Each row below holds a small network's activations on one record, seen along a few directions.
Records have a field called Luvel. Each example row is followed by its value.
Other fields move the rows too, some of them a lot.
In the rows, 500 means zero.
Random noise pushes rows far along 3 fixed directions. That doesn't count. These rows show it; they differ only by the noise:
[563 413 441 501 625 472 431 792 527 548 452 367 421 383 575 391 449]
[537 445 379 493 576 454 511 651 583 558 474 437 528 427 602 434 410]
[477 620 479 508 787 448 522 565 506 447 505 616 412 483 478 265 518]
[535 489 485 474 563 479 507 632 562 511 504 463 524 509 563 501 466]
[487 530 307 507 653 419 583 506 604 542 486 566 558 434 587 338 395]

[609 589 539 573 663 531 560 566 526 506 457 561 400 382 446 347 480]
d23
[491 545 520 580 599 522 478 463 484 388 514 560 482 525 391 428 590]
d23
[500 427 395 575 605 487 419 586 476 504 478 468 412 347 398 287 556]
d9
[459 572 477 458 428 481 664 395 671 461 589 607 653 618 581 663 450]
d10
[478 495 529 440 403 474 499 487 526 461 479 473 578 593 485 723 584]
d24
[606 277 512 432 261 479 507 744 485 664 443 208 560 332 612 630 358]
d13
[498 576 529 514 549 559 593 506 504 527 422 521 489 459 477 465 453]
d5
[470 433 496 447 240 522 652 256 661 510 571 507 749 645 568 756 363]
d6
[562 431 577 574 297 614 415 594 343 487 529 306 561 503 442 654 535]
d1
[404 544 545 522 559 502 483 445 475 381 454 517 456 616 449 475 608]
d14
[494 472 563 485 380 641 466 391 363 499 511 528 593 594 411 578 522]
d6
[495 608 625 342 443 426 611 476 679 446 568 566 551 657 605 713 601]
d24
[400 402 375 446 610 395 453 638 590 520 416 478 396 455 655 350 488]
d22
[470 546 316 535 756 400 541 550 668 518 482 570 401 374 598 228 440]
d20
[465 477 368 534 410 484 584 345 549 489 539 545 621 490 462 520 532]
d17
[493 597 526 440 705 413 425 599 531 444 526 607 335 502 510 397 560]
d16
[539 651 460 533 458 500 707 345 578 575 522 688 622 432 474 555 374]
d10
[358 504 473 511 422 502 542 300 474 433 510 637 695 631 452 594 552]
d18
[499 491 469 500 418 522 615 439 532 582 444 578 643 467 540 566 411]
d18
[392 455 350 578 357 530 602 250 524 446 544 583 706 586 475 582 487]
d12
[582 228 518 520 364 545 439 748 505 545 471 220 445 372 583 623 417]
d12
[530 608 678 410 569 414 548 531 583 498 484 542 441 472 520 463 483]
d7
[677 594 555 535 449 579 586 563 444 592 490 422 521 393 456 518 433]
d3
[500 403 408 539 602 467 515 504 566 506 479 457 411 391 548 347 430]
d21
[390 373 427 582 673 510 349 626 358 406 402 426 292 455 402 240 618]
d4
[495 340 445 388 446 405 405 667 704 528 448 368 409 500 736 506 521]
d2
[616 556 655 446 479 528 541 596 547 533 460 466 444 448 518 581 569]
d3
[523 411 388 453 201 546 552 325 579 620 501 504 706 542 571 715 368]
d6
[535 439 588 514 484 512 501 509 565 470 523 457 495 502 530 549 447]
d8
[570 290 680 409 303 532 442 704 525 521 473 238 531 525 628 866 510]
d15
[467 404 283 589 339 536 491 333 450 577 509 476 781 497 481 537 383]
d25
[466 467 436 596 500 493 459 497 507 542 503 516 549 405 444 395 487]
d25
[364 654 699 400 775 429 490 591 457 324 495 659 239 657 449 348 714]
d13
[504 354 619 413 377 483 469 616 529 525 450 356 519 521 591 671 459]
d22
[472 280 283 550 209 530 526 371 629 553 497 378 746 543 598 688 415]
d21
[450 493 558 385 624 480 371 518 498 373 558 557 350 685 482 544 684]
d9
[519 431 697 500 533 624 395 649 293 466 452 421 349 531 388 467 650]
d4
[653 549 475 604 450 566 554 609 443 672 454 417 550 286 507 426 314]
d11
[638 464 749 469 333 572 463 720 531 589 452 363 498 456 569 719 511]
d11
[489 396 420 508 575 416 344 743 508 557 347 363 365 359 529 377 486]
d7
[503 473 441 455 573 477 438 583 492 496 511 502 514 503 553 482 498]
d16
[430 622 815 411 761 457 347 664 493 354 534 592 188 648 448 347 761]
d19
[495 316 429 462 398 458 527 551 560 581 449 403 606 412 629 604 368]
d18
[522 260 403 408 292 441 458 691 705 583 469 271 527 460 813 715 481]
d1
[475 627 522 519 317 574 774 136 590 477 581 720 759 676 481 714 445]
d12
[519 488 617 430 665 461 291 734 503 431 517 454 239 527 534 480 646]
d20
[509 506 378 519 520 463 529 568 502 569 541 461 487 392 586 424 439]
d15
[663 309 430 539 495 572 360 743 392 605 395 301 443 311 537 477 461]
d23
[452 578 461 431 789 380 482 593 606 432 480 570 264 433 586 258 636]
d3
[447 502 319 552 486 533 523 243 408 460 540 587 685 572 373 445 519]
d9
[404 571 726 507 552 595 419 539 368 327 493 492 424 660 337 559 688]
d5
[572 541 379 527 480 489 685 406 596 600 488 579 555 362 512 436 421]
d17
[424 414 143 541 581 387 576 413 743 560 478 564 551 402 710 301 341]
d8
[456 508 624 402 512 443 579 506 504 463 469 515 472 555 514 559 506]
d13
[456 296 334 534 444 497 301 524 436 498 466 395 444 461 508 473 562]
d21
[637 533 543 566 538 551 549 633 558 596 445 455 480 349 492 453 409]
d20
[407 521 467 504 588 441 431 421 517 428 453 580 437 508 478 305 609]
d2
[461 366 482 511 415 487 363 604 509 518 429 376 516 504 563 642 533]
d11
[456 536 391 612 548 511 560 460 461 473 495 567 579 400 400 389 461]
d10
[646 466 532 500 302 541 514 638 528 652 451 327 481 403 566 649 379]
d14
[341 555 579 406 544 483 554 337 583 321 565 640 463 828 528 582 650]
d4
[446 390 397 505 383 453 448 461 579 578 454 451 616 475 550 493 486]
d19
[550 543 589 470 362 530 613 429 575 541 487 535 584 510 583 662 510]
d1
[358 556 615 503 579 503 434 454 389 372 468 601 461 618 383 433 654]
d22
[587 627 621 411 290 483 682 400 679 610 476 574 699 551 581 705 404]
d7
[543 603 726 456 483 529 519 497 535 532 484 575 478 557 463 527 556]
d19
[520 408 306 486 482 466 574 538 602 552 529 421 529 446 609 461 453]
d17
[601 373 470 586 491 584 447 639 437 590 416 379 496 375 514 428 422]
d8
[492 640 561 505 570 532 521 339 454 503 512 703 522 572 419 497 507]
d25
[625 538 632 542 385 580 465 670 339 500 525 338 531 456 355 597 533]
d24
[540 495 594 479 421 550 571 526 512 546 449 483 561 507 546 673 510]
d15
[469 357 394 398 331 441 548 545 747 533 459 346 575 618 769 727 436]
d14
[495 385 522 503 242 618 386 550 344 525 514 313 641 494 441 676 533]
d5
[533 574 585 427 377 495 600 356 643 529 475 593 587 581 572 590 496]
d2
[526 463 593 556 594 573 293 681 248 433 474 432 440 455 323 426 617]
d16

Here are new rows. What is Luvel for each?
[637 317 337 581 338 542 413 723 426 624 440 178 553 281 524 514 410]
d3
[482 576 594 583 764 601 440 565 292 448 444 577 293 435 303 155 572]
d6
[459 601 543 566 658 473 430 482 482 429 518 602 398 486 378 391 601]
d20
[590 632 385 496 449 445 661 422 629 662 419 559 605 427 563 493 260]
d7
[516 623 676 494 378 548 661 245 538 489 640 612 738 666 441 696 432]
d25
[546 462 303 522 464 429 666 376 721 619 493 489 681 359 636 506 262]
d20
[686 519 537 482 427 525 550 702 503 632 423 352 473 380 511 622 394]
d24
[539 358 473 462 311 495 447 583 570 532 464 320 586 467 577 687 563]
d3
[440 480 329 459 465 416 609 408 622 562 532 539 626 491 681 522 463]
d15
[485 526 437 598 626 570 571 430 369 502 466 593 475 429 415 311 495]
d12
[500 346 459 477 421 473 462 543 573 555 497 398 454 423 554 530 394]
d6
[528 510 623 478 619 532 411 497 373 438 528 497 459 516 433 494 555]
d20
[459 597 620 399 608 483 502 270 462 356 589 677 472 695 390 576 617]
d9
[581 587 529 546 657 584 503 492 342 500 488 562 432 454 332 321 532]
d9
[520 519 398 486 379 469 614 325 665 640 485 624 671 471 590 603 367]
d25
[362 556 443 455 592 429 561 375 612 399 549 636 396 679 547 456 550]
d4
[639 506 811 470 371 597 458 759 498 513 453 310 347 564 491 749 531]
d14
[675 662 760 524 505 552 543 709 435 606 468 460 424 374 403 420 455]
d7
[432 501 411 551 517 445 485 450 534 524 458 542 563 416 535 410 512]
d11
[437 664 595 458 627 489 482 530 476 425 573 578 330 566 456 439 572]
d5
[447 459 374 479 625 420 462 352 510 473 510 582 402 460 531 364 493]
d21
[554 410 444 554 268 539 473 645 349 612 486 312 586 362 432 519 411]
d13
[396 527 596 399 593 450 448 514 577 365 523 555 349 689 609 612 675]
d1
[441 683 474 502 692 428 570 452 533 442 560 641 377 544 513 394 516]
d15
[547 479 654 558 464 575 407 629 469 445 511 399 499 531 403 594 583]
d20
